Each row below holds a small network's activations on one input, seen along a few directions.
Each table varies a few parts of the input and shows all the possible inputs, shuffled.
Descriptions start from the smaller parts, as in this example, which fits no table here: ring(8) and (point or line(11) or (values(3) and line(4))).
Shared parts are said once, and a part with two or three values counts as separate values.
In the rows, zero is written as 128.

Other details of the inputs shift rows strongly along two fixed directions, in all tables alike. That doesn't count.
To show where, the next rows are all for the same input, with only those details redrawn:
100	135	115	167	136	176	88	134	177	105	173	111	117	102
202	142	126	141	100	99	175	161	99	121	132	180	152	155
201	142	126	142	100	99	175	162	100	121	132	179	152	155
148	139	122	150	121	132	133	148	134	116	146	144	137	133
98	135	114	167	137	175	89	133	180	106	170	112	117	100
144	138	110	190	117	192	95	142	185	92	196	145	114	94
118	138	128	130	134	118	133	141	129	127	124	122	141	139
70	135	135	100	154	98	128	132	123	142	95	84	146	147

A family of inputs:
x1: 208	141	126	147	98	106	173	162	104	117	141	183	149	152
x2: 156	119	107	192	111	189	92	123	175	100	186	163	91	81
x3: 171	140	143	108	115	94	170	136	94	131	117	156	144	159
x4: 173	145	145	110	117	92	176	144	95	130	118	156	147	163
x5: 59	116	134	97	159	105	120	113	123	152	86	81	124	132
x6: 139	133	129	146	129	139	135	146	142	126	141	134	127	127
x7: 60	123	124	135	147	152	75	92	159	118	139	98	98	99
x8: 137	136	143	100	134	74	179	154	93	150	85	127	153	167
x9: 174	92	119	147	110	232	89	104	165	128	174	128	92	65
x10: 92	89	123	101	138	197	69	81	152	144	129	74	103	79
x11: 87	134	146	72	151	55	163	133	80	160	61	92	161	174
x12: 199	133	116	173	95	153	137	145	136	104	172	185	127	118
x13: 15	117	121	111	168	138	73	97	157	137	111	57	115	106
x14: 73	125	138	99	154	105	129	125	125	150	91	86	132	138
x15: 80	121	125	108	140	100	111	106	117	140	96	109	126	130
x16: 53	114	132	106	155	100	108	105	124	148	83	89	118	128
x17: 150	130	137	100	118	78	159	118	84	137	97	152	133	152
x18: 175	122	111	174	97	142	117	124	132	103	161	182	111	109
x19: 185	133	138	112	107	93	172	131	86	131	117	171	137	155
x20: 173	100	135	97	113	174	119	94	117	140	133	126	110	105
x21: 72	144	144	93	156	104	130	125	127	138	105	84	138	148
Q: The inputs of x17 and x15 match in every part but one. If x3 is changed in the same way as x17 into x15, which row does it become?
A: x12
Q: What is each input in this table made of?
A: values(3) and (point or line(6))
Q: List by row number the other rows that have the values(3) part in common with x6.
A: x2, x5, x8, x9, x14, x16
Q: Which other rows does x13 become when the values(3) part takes its other values? List them by row number.
A: x5, x19

A family of inputs:
x22: 108	136	146	119	149	168	120	130	156	133	141	89	122	115
x23: 152	134	131	154	123	200	105	134	170	113	182	122	122	103
x24: 220	150	128	196	93	147	160	166	156	84	199	220	110	129
x25: 183	152	135	128	99	62	179	147	85	121	114	187	155	176
x26: 44	125	96	191	154	146	85	154	182	131	129	102	125	95
x27: 123	117	156	53	138	47	171	108	52	172	38	120	142	170
x28: 114	129	126	135	141	192	103	131	171	118	167	98	121	100
x29: 93	79	114	135	142	112	125	128	109	163	70	103	121	121
x30: 68	125	119	116	156	179	84	114	171	127	146	64	126	106
x31: 114	114	119	100	122	114	108	96	100	138	105	127	124	127
x32: 162	114	127	125	101	120	137	104	103	133	123	156	125	121
x33: 106	115	142	56	147	59	161	107	75	166	53	112	127	151
x34: 120	129	125	140	130	189	91	123	166	115	166	100	130	106
x35: 150	144	113	199	114	172	108	139	178	83	208	169	106	105
x36: 121	145	137	91	121	28	175	134	61	141	74	137	173	182
x37: 13	143	123	109	162	100	84	108	138	127	105	63	127	134
x38: 193	113	129	155	105	160	140	116	141	119	161	173	93	104
x39: 22	117	127	81	168	141	76	105	150	140	110	30	146	116
x40: 122	116	135	143	135	175	96	101	163	125	149	132	86	93
x41: 133	132	131	144	138	199	119	139	174	116	174	111	111	101
x42: 153	152	150	131	130	86	168	147	109	123	125	161	132	166
x43: 126	131	135	73	130	100	144	133	89	142	92	101	163	157
x44: 171	117	128	122	104	119	131	109	100	131	124	164	119	126
x45: 233	156	129	183	85	124	166	163	122	91	175	224	129	144
x46: 92	108	112	108	136	129	93	90	122	130	112	108	115	111
x47: 115	110	117	126	141	120	141	175	130	164	85	81	153	130
x48: 206	151	125	141	91	70	188	155	83	112	128	204	154	166
Q: What is each input in this table made of?
A: values(3) and (point or (values(2) and line(4)))
Q: The inputs of x44 and x25 match in every part but the values(3) part. If x40 is changed in the same way as x44 into x25, which row does it become?
A: x42
Q: Which other rows does x24 become when the line(4) part takes its other values? List them by row number.
A: x35, x36, x48
Q: Which other rows does x41 become when the values(3) part takes its other values? List them by row number.
A: x24, x38
Q: Which other rows does x33 become when the line(4) part takes its other values? List them by row number.
A: x32, x38, x46
Q: List by row number the other rows that have the values(3) part in common with x28.
A: x22, x23, x30, x34, x39, x41, x43, x47
